A small network was trained on invented records. Each row is its activation on one of them, seen along a few directions.
After each row come some of the record's fields: BIPAT, LOBU, GOM, TUM, MOTIN, PIR.
A field that a record lacks is written absent.
The largest differences between rows may come from other fields.
Random noise pushes rows far along 4 fixed directions. That doesn't count. These rows show it; they differ only by the noise:
[ 103  217  -33 -233  106  127 -431  564 -180  -39 -358  179 -204 -101
 -175  286   31 -542 -113]
[ -16 -293  348 -125 -100   13 -101  251  184  -14  170  -18 -264  199
  165   29   20 -257  -76]
[  90 -401  236  -18  -74 -166  120  -34  192  -24  344  -71  -32  159
  156 -135    7  134 -136]
[ -11  220 -121 -101  200 -150   -9  319 -210 -253 -176  224  275 -590
 -337   99  -77 -173 -622]
[ 149 -340  122  129  -16 -402  195   94   74 -186  358  -10  313 -109
   60  -55 -124  271 -225]
[ 142   -7  -20  -28   82 -187  -99  348 -107 -154  -29  114  154 -210
 -117  131  -72 -101 -225]

[ 407   58 -258   94  259 -128  -83  123 -308   49 -296   75  195  -12
 -155  232  -12  184  275]	<BIPAT:zose LOBU:govu GOM:rorid TUM:defo MOTIN:zafi PIR:zavu>
[ 118  -75  106   11  -84  -25  116 -374  151   55  252  -64 -104  289
  104 -217  112  225   80]	<BIPAT:fubo LOBU:fufis GOM:absent TUM:absent MOTIN:absent PIR:gul>
[-122  399 -230   25   83 -276   70  358 -346 -294   35  344  345 -526
 -446   84 -383  -15 -446]	<BIPAT:nabol LOBU:fufis GOM:absent TUM:lusa MOTIN:luzip PIR:gul>
[ -11  210   75 -181  192   79  -47 -155   22   12 -158  -21  -54 -216
   25  -54  407   -5 -211]	<BIPAT:fubo LOBU:pev GOM:duru TUM:absent MOTIN:absent PIR:zavu>
[ 133  -60  -53 -176   15  -85 -203  210  -97  147  199  112  -48   70
   26   23   19   25   -3]	<BIPAT:zose LOBU:govu GOM:duru TUM:bepo MOTIN:luzip PIR:vugu>
[ 301  193 -334  -64  232   72 -184  -38 -426  215 -155   76 -104  149
 -144  160  234  238  132]	<BIPAT:zose LOBU:pev GOM:vupi TUM:defo MOTIN:zafi PIR:zavu>
[ 246  242 -232   53  188 -242   77  181 -251 -201   62   40  344 -369
 -311   33  -66  252 -218]	<BIPAT:fubo LOBU:pev GOM:tefo TUM:absent MOTIN:absent PIR:vugu>
[ 279  -51  -28  247   -2 -399   98 -119   45  -92  124 -145  419 -218
   21   62  -83  436  196]	<BIPAT:fubo LOBU:fufis GOM:absent TUM:absent MOTIN:absent PIR:zovi>
[-133   46 -177  -67 -165  118  -77  182    9  -55  -63  113  105   14
 -112  105 -187  -21  178]	<BIPAT:nabol LOBU:govu GOM:duru TUM:lusa MOTIN:zafi PIR:zovi>
[ -72  247 -191    0  111   40  224 -483   38   40  -42   -6  175 -122
 -250 -206   18  106 -278]	<BIPAT:fubo LOBU:fufis GOM:absent TUM:absent MOTIN:absent PIR:zavu>
[ 317  -40  -76  174  159 -370  106  -72 -103   49 -118 -150  248 -116
  151  -52  315  375  186]	<BIPAT:nabol LOBU:govu GOM:bil TUM:defo MOTIN:zafi PIR:tuv>
[-388  -18  -15 -270 -305  415  -73  -66   84   75   15 -104 -449  375
 -164 -181 -275 -365    6]	<BIPAT:zose LOBU:fufis GOM:absent TUM:lusa MOTIN:luzip PIR:tuv>
[ 485  151 -231  175    9 -233 -305  468 -251  -86  -41  124  256  -20
   32  366 -100  118  287]	<BIPAT:fubo LOBU:govu GOM:vupi TUM:absent MOTIN:absent PIR:gul>
[ 317  127 -305  -52   26    0 -626  429 -389  254 -281   60 -186  378
  -61  425   45    5  459]	<BIPAT:zose LOBU:pev GOM:vupi TUM:defo MOTIN:zafi PIR:tuv>
[  21   23  -75    1  166  -31  233 -145 -227    7   73  109    4 -151
  -40  -26  245  218 -315]	<BIPAT:nabol LOBU:govu GOM:vupi TUM:defo MOTIN:zafi PIR:zavu>
[-112   69  223  -51  -56  290 -255   33   81   71 -131   59 -498  112
   79   48  128 -349  100]	<BIPAT:nabol LOBU:pev GOM:rorid TUM:defo MOTIN:zafi PIR:lupid>
[ -47 -128   10  336 -195 -167  165  288  165 -430  151    3  450 -193
  -37  207 -490   43  207]	<BIPAT:fubo LOBU:govu GOM:tefo TUM:absent MOTIN:absent PIR:zovi>
[-220   55  195  -79   87   -2  350  -58  175   36   26  156  -14 -286
  -69 -228  161   93 -682]	<BIPAT:fubo LOBU:govu GOM:rorid TUM:absent MOTIN:absent PIR:zavu>
[ -83   33   53  -94  -30   58 -115  312 -119  -18  -34  159 -222  108
   54  326  -50 -370  130]	<BIPAT:nabol LOBU:pev GOM:vupi TUM:defo MOTIN:zafi PIR:zavu>
[ 307  -52  -36  157 -112 -222 -294  413 -158  -90   95  129   41  265
  -21  328  -46  141  597]	<BIPAT:nabol LOBU:fufis GOM:absent TUM:defo MOTIN:zafi PIR:zovi>
[-162  -48  300 -204  173  -29  321 -171   34  -91  131  124 -121 -411
 -115 -290  282  -54 -670]	<BIPAT:nabol LOBU:govu GOM:tefo TUM:defo MOTIN:luzip PIR:vugu>
[ 247 -246  187   35  184  -78  227 -299   93  115   51 -156  -21  196
  260 -266  111  356  170]	<BIPAT:zose LOBU:govu GOM:rorid TUM:lusa MOTIN:luzip PIR:zavu>
[-405   60   71 -361  -25  186   60  260  -12 -134  111   43 -315 -118
 -182  -18 -114 -436 -471]	<BIPAT:nabol LOBU:pev GOM:tefo TUM:bepo MOTIN:luzip PIR:vugu>
[-132  148  -28  -67   57  319  -52   28  179   85  -81  -28 -235   65
  -21  -47  132 -276  -47]	<BIPAT:fubo LOBU:govu GOM:tefo TUM:absent MOTIN:absent PIR:zavu>
[ 394  198 -299  318  102 -107 -337  488 -107  -42 -198  -18  308   88
   25  327   -9  -65  618]	<BIPAT:fubo LOBU:govu GOM:duru TUM:absent MOTIN:absent PIR:zavu>
[  45   30  -24   38    6    7  153  -53  -55  -46   90  -62  160 -220
 -281  -17 -201  191 -150]	<BIPAT:zose LOBU:pev GOM:rorid TUM:lusa MOTIN:luzip PIR:zovi>
[ 307  131 -367  -47  187  183 -101 -434   15  217 -138 -106 -170  307
  -84  -73  156  217  228]	<BIPAT:fubo LOBU:pev GOM:rorid TUM:absent MOTIN:absent PIR:zavu>
[ 152  -28 -140  -13   21   55  -27 -202   77  173  -25  -32  -87  328
  -21   91  -54   49  185]	<BIPAT:fubo LOBU:pev GOM:rorid TUM:absent MOTIN:absent PIR:zavu>
[-410 -149  321 -274 -264  325   74 -104  139  -52  121  135 -315   72
   44 -116   88 -310 -353]	<BIPAT:nabol LOBU:govu GOM:bil TUM:defo MOTIN:zafi PIR:dubel>
[-174 -265  185  -10  -87 -169  146  -29  119   -8  290   48  -15  174
  -25   30  -23  128   22]	<BIPAT:nabol LOBU:fufis GOM:absent TUM:defo MOTIN:zafi PIR:zavu>
[ -24   19   70  -34   24  -48 -113  123   59  127 -161  -42  -11 -118
  126  -55  249 -112   47]	<BIPAT:nabol LOBU:govu GOM:duru TUM:lusa MOTIN:zafi PIR:tuv>
[-129  135 -143 -241  -51 -226  -23  370 -278   -4   73  121  -30  -74
 -272  130 -183   84 -312]	<BIPAT:zose LOBU:fufis GOM:absent TUM:lusa MOTIN:zafi PIR:tuv>
[-199 -306  203    8 -251  -21  234 -359  171   60  334 -146 -190  256
  119 -197   99  126    1]	<BIPAT:nabol LOBU:fufis GOM:absent TUM:defo MOTIN:zafi PIR:tuv>
[ 243  346 -226 -116  186  187 -410  203 -384  229 -408  112 -207  197
 -295  163   89  -72  226]	<BIPAT:zose LOBU:fufis GOM:absent TUM:defo MOTIN:zafi PIR:zavu>
[ 437   32 -308   77   48 -212 -312  354 -335   68  -25  204  162   93
  -60  211  194  216  372]	<BIPAT:nabol LOBU:govu GOM:duru TUM:defo MOTIN:zafi PIR:gul>
[ 134   19 -245  289  -95 -141 -212  410 -305 -188   57  174  382 -218
 -151  312 -438 -110  121]	<BIPAT:zose LOBU:govu GOM:rorid TUM:defo MOTIN:zafi PIR:dubel>
[-184 -236  235  -75 -215  190  -57 -127  229   -9   59  -30 -222  159
  198 -162  128 -218   80]	<BIPAT:nabol LOBU:govu GOM:duru TUM:defo MOTIN:zafi PIR:dubel>
[-189   46  -24  -26  -79   15   86 -135  -55  -49   19   75   -7 -196
 -236   54   69  129 -204]	<BIPAT:nabol LOBU:fufis GOM:absent TUM:defo MOTIN:zafi PIR:zovi>
[ 349  262  -44 -146  208  -78 -425  279 -367  141 -345  200 -260   29
 -139  161  315 -180  141]	<BIPAT:nabol LOBU:fufis GOM:absent TUM:defo MOTIN:zafi PIR:vugu>
[-119   79 -123 -286 -182  181   54  148  -96   77   51  106  -91 -132
 -211   44  -37  -61 -194]	<BIPAT:nabol LOBU:govu GOM:bil TUM:lusa MOTIN:zafi PIR:zovi>
[-137  -72  153  -98 -139   95    3  -55  190  135  -83  -71 -234  142
   79   13   64  -75 -152]	<BIPAT:fubo LOBU:govu GOM:vupi TUM:absent MOTIN:absent PIR:tuv>
[ 443 -167   44  236   51 -202 -412  232  -67   91 -107  -30  104  163
  313  226  -61  -25  613]	<BIPAT:zose LOBU:govu GOM:rorid TUM:lusa MOTIN:luzip PIR:dubel>
[ 266    6  345  -94   42 -178 -338  648 -160   89 -137  154 -164   39
  272  327  391  -88  275]	<BIPAT:nabol LOBU:govu GOM:bil TUM:defo MOTIN:zafi PIR:zavu>
[ -69  -13   12 -210   56  321   17 -276  239  224 -135   -6 -379  264
  -30  -67  146 -209  -39]	<BIPAT:fubo LOBU:govu GOM:rorid TUM:absent MOTIN:absent PIR:zavu>
[-226  251  333  141  144 -246  -11  393 -101 -258 -376   28  349 -677
 -130  186   42 -335 -333]	<BIPAT:zose LOBU:fufis GOM:absent TUM:defo MOTIN:zafi PIR:tuv>
[ 164  140  169   74  172   39 -465  568 -155  -52 -386   54  -43   61
  -28  380  195 -327  409]	<BIPAT:zose LOBU:pev GOM:duru TUM:defo MOTIN:zafi PIR:zavu>

Which values does each new row have?
[-409   87  425 -216  105  119  239 -279   26   50   65  115 -385 -251
  -72 -235  478  -39 -741]	<BIPAT:nabol LOBU:fufis GOM:absent TUM:defo MOTIN:zafi PIR:zavu>
[-123 -229  185  -82  -78  -73  164  -42   99  -31  200   59  -11  138
  102  111   16  -28   29]	<BIPAT:nabol LOBU:pev GOM:bil TUM:defo MOTIN:zafi PIR:zavu>
[ 304 -326 -260  127    5 -229  146 -130  -31  145  225   46   63  322
  -26   35  -72  490  318]	<BIPAT:nabol LOBU:govu GOM:rorid TUM:defo MOTIN:zafi PIR:zavu>
[ -39  333 -125  -97   97  172  -73  -68  -37   64 -215   22  -93   17
 -209   54   65 -257  -47]	<BIPAT:fubo LOBU:fufis GOM:absent TUM:absent MOTIN:absent PIR:zavu>
[ -60  428 -108  -80  185   94  -86  -10  -94    1 -254   68  -66 -155
 -196   40  181 -234 -195]	<BIPAT:fubo LOBU:fufis GOM:absent TUM:absent MOTIN:absent PIR:zavu>
[-368 -273  215   26  -39  -29  436 -111  201  -10  337  106  106 -133
  -99 -168 -174  204 -541]	<BIPAT:zose LOBU:govu GOM:rorid TUM:defo MOTIN:zafi PIR:zavu>
[-102   51 -166  -88  -67  390  -25  -68   -2  121 -109   23 -180  164
  -77  -97 -249 -113  113]	<BIPAT:zose LOBU:govu GOM:rorid TUM:lusa MOTIN:luzip PIR:zovi>
[-187    5  304 -435 -132  599 -159  -82  286  355 -251  -20 -665  526
  106   -2  350 -511  113]	<BIPAT:fubo LOBU:govu GOM:bil TUM:absent MOTIN:absent PIR:zavu>
[ -62  -96  266  -28   60 -281  214  170  -70  -53  213  143  116 -292
  188  -14  236  206 -275]	<BIPAT:nabol LOBU:govu GOM:bil TUM:defo MOTIN:zafi PIR:zavu>
[-160  -15  493  -45  -26  114 -188  389  174 -111   35  -71 -298   12
  348  281  105 -432   -7]	<BIPAT:fubo LOBU:pev GOM:vupi TUM:absent MOTIN:absent PIR:zavu>
[  90  325 -430   43  312  -92  177 -250 -146 -144 -151  101  318 -434
 -367  -12  -41  252 -367]	<BIPAT:fubo LOBU:pev GOM:rorid TUM:absent MOTIN:absent PIR:zavu>
[  67  101  127    0   12  123  -91  124  128  178 -118    6 -198  128
  223  -46  233 -147   38]	<BIPAT:fubo LOBU:govu GOM:vupi TUM:absent MOTIN:absent PIR:zavu>
[-229  368 -232   31  148  340  133 -322   69  -92 -386 -178  210 -428
 -224 -210   82 -388 -281]	<BIPAT:fubo LOBU:govu GOM:duru TUM:absent MOTIN:absent PIR:tuv>
[ 432  187 -476   49  201 -302  -33 -308 -296  188   35  -29  240  123
 -112 -164  197  596  254]	<BIPAT:nabol LOBU:fufis GOM:absent TUM:lusa MOTIN:zafi PIR:zavu>
[ 142   73  -60   -1   13  246  -78 -249  -48  189 -222  -38  -62  -80
 -168  -25   99   49  -34]	<BIPAT:zose LOBU:govu GOM:rorid TUM:defo MOTIN:zafi PIR:zovi>
[ 764  225 -701  246  303 -490 -139 -351 -460  241 -235    8  385   35
 -257  -23  266  687  311]	<BIPAT:nabol LOBU:fufis GOM:absent TUM:defo MOTIN:zafi PIR:tuv>
[ -47 -171  257   45  170 -155  436 -203  -42   12  234   32   97 -181
   99 -161  266  408 -499]	<BIPAT:zose LOBU:govu GOM:vupi TUM:defo MOTIN:zafi PIR:zavu>
[ 308   66 -437  124  132   50   71 -374   44  177   51  -91  137  190
  -68 -216  103  403  181]	<BIPAT:fubo LOBU:govu GOM:tefo TUM:absent MOTIN:absent PIR:zavu>
[-280 -201  -31   -6 -106   16  341 -403  228  -26  146 -146   45  -69
   16 -335  108  202 -236]	<BIPAT:nabol LOBU:govu GOM:duru TUM:defo MOTIN:zafi PIR:tuv>
[ 109  379 -166 -319  171  397 -222 -131 -140  229 -388   69 -426  156
  -87  119  285 -249  -94]	<BIPAT:fubo LOBU:pev GOM:vupi TUM:absent MOTIN:absent PIR:zavu>
[-139 -188  203 -107 -101  131  -30  -35  241   29  151  -90 -227  184
  176 -191  183 -247 -118]	<BIPAT:fubo LOBU:govu GOM:duru TUM:absent MOTIN:absent PIR:vugu>
[-225   -8  202 -208  -28  590  -45 -319  396  245  -27 -242 -525  394
  185 -263  317 -385  127]	<BIPAT:fubo LOBU:govu GOM:duru TUM:absent MOTIN:absent PIR:zavu>
[ 251   34 -214  -66  -84  -19 -312  161 -162  229 -105  114 -229  510
  -47  304  -52 -118  594]	<BIPAT:nabol LOBU:fufis GOM:absent TUM:defo MOTIN:zafi PIR:zavu>
